Small tables with named rows and columns. After each table, cells are looked up by row and column.

Table narazel
         mugeza  mev  dulegun
pidovu       39   62       66
vemamud      61   90       93
tesiduf      58   23       12
rik          72   47       33
gan          68   55       37
gamo         68   80       79
bikiser      74   57       25

mev of gamo: 80
dulegun of vemamud: 93
mugeza of gamo: 68
mev of rik: 47
mev of bikiser: 57
dulegun of bikiser: 25
dulegun of pidovu: 66
mugeza of vemamud: 61
Row with the largest mev: vemamud

sim.tsv
	sis	fupiruf	zogogu	dati
foz	-14.925	12.434	-4.736	-20.864
folevo	4.965	-1.291	-22.521	17.567
gobevit	-7.864	2.264	-10.197	-2.963
bipak	13.218	-15.607	-3.879	-24.595
fen	-29.930	-4.943	-41.809	-60.925
darepu	33.666	-7.574	-7.158	-48.524
niz	-30.265	-1.446	-4.729	14.995
modarof	14.053	-18.492	-14.260	16.397
dor	19.929	-23.615	-17.576	-15.102
pubube	-27.483	7.310	-14.038	-13.105
didil	-26.240	-8.801	-12.030	-55.967
nem	-14.142	-15.354	-51.682	60.969

What is the sis of modarof in sim? 14.053
What is the fupiruf of niz in sim? -1.446
What is the zogogu of bipak in sim? -3.879
What is the zogogu of fen in sim? -41.809
What is the fupiruf of gobevit in sim? 2.264
What is the sis of didil in sim? -26.240
What is the fupiruf of dor in sim? -23.615
What is the fupiruf of modarof in sim? -18.492
Row with the largest fupiruf: foz

naso:
         fotofe  keb  zak  kiz  muda  pite
sipup        10  187  189  120   249    68
sebofi       80  210  214  133   191   139
buta        212  148  149  106    64   148
pud          13  189  192  118   248    68
relelo       13  189  193  119   246    69
gaku         10  182  200  124   239    70
mogafuz      12  174  207  120   235    71
pav         243  135  133  105    50   210
mak           9  183  194  126   240    70
tiboma       14  190  194  129   239    85
rol         241  128  143  112    40   207

What is the zak of buta in naso?
149
What is the kiz of gaku in naso?
124
What is the zak of pud in naso?
192
What is the pite of sipup in naso?
68
What is the kiz of relelo in naso?
119
What is the fotofe of rol in naso?
241
What is the fotofe of pav in naso?
243
What is the pite of pud in naso?
68
What is the keb of relelo in naso?
189
What is the keb of sebofi in naso?
210

Table zused
|  | bugofog | vem |
|---|---|---|
| rom | 0.8 | 0.7 |
| memez | 0.6 | 0.8 |
| gim | 0.5 | 0.8 |
| zubofu | 0.4 | 0.8 |
| fofovon | 0.4 | 0.8 |
| biko | 0.5 | 0.8 |
| gele | 0.7 | 0.7 |
| lova | 0.1 | 0.9 |
| sor | 0.1 | 1.0 |

What is the bugofog of rom in zused?
0.8
What is the vem of gele in zused?
0.7
What is the vem of gim in zused?
0.8
What is the bugofog of sor in zused?
0.1
What is the bugofog of fofovon in zused?
0.4
What is the vem of lova in zused?
0.9
What is the vem of memez in zused?
0.8
What is the bugofog of memez in zused?
0.6
What is the bugofog of gim in zused?
0.5
What is the bugofog of biko in zused?
0.5
What is the bugofog of gele in zused?
0.7
What is the vem of biko in zused?
0.8
What is the vem of zubofu in zused?
0.8
What is the bugofog of zubofu in zused?
0.4
What is the bugofog of lova in zused?
0.1
What is the vem of rom in zused?
0.7

sitafos =
        nim  kib  nugarav  tegom  gobere  tivu
vir      -3   32      -71     22     -42   -63
das      91    7       13     34      52   -23
lede      2  -12       36    -13      10   -39
gud     -45  -36       45     21      11   -11
ped     -16  -10       33     29      35   -21
zopidu   66  -24      -49     37      -1    18

nugarav of zopidu is -49
kib of vir is 32
tivu of das is -23
gobere of lede is 10
nugarav of vir is -71
kib of ped is -10
kib of lede is -12
tivu of lede is -39
tivu of vir is -63
tegom of zopidu is 37
gobere of das is 52
gobere of gud is 11
gobere of zopidu is -1
nim of zopidu is 66

ged
|  | vudofe | danere | ginikev | dagup | fif | fuv | rig |
|---|---|---|---|---|---|---|---|
| punen | 5637 | 808 | 4200 | 4810 | 3774 | 6096 | 4510 |
| muvalo | 4085 | 3809 | 5298 | 4814 | 3334 | 2781 | 5001 |
| murila | 2959 | 7451 | 4729 | 3931 | 3182 | 4424 | 4369 |
| pez | 4581 | 2337 | 3655 | 2952 | 4643 | 3984 | 3378 |
| lev | 2303 | 8146 | 4954 | 4733 | 3941 | 4971 | 3948 |
| por | 5847 | 2315 | 3193 | 4513 | 4627 | 3210 | 2833 |
| mamoke | 4902 | 3186 | 4286 | 5428 | 5162 | 4932 | 4607 |

ginikev of lev = 4954
dagup of punen = 4810
ginikev of mamoke = 4286
dagup of murila = 3931
danere of muvalo = 3809
vudofe of lev = 2303
ginikev of por = 3193
danere of por = 2315
fif of punen = 3774
ginikev of pez = 3655
fuv of murila = 4424
danere of murila = 7451
fif of murila = 3182
rig of mamoke = 4607
fuv of muvalo = 2781
rig of punen = 4510
vudofe of murila = 2959
dagup of pez = 2952
dagup of mamoke = 5428
danere of pez = 2337
Which row has the largest vudofe? por

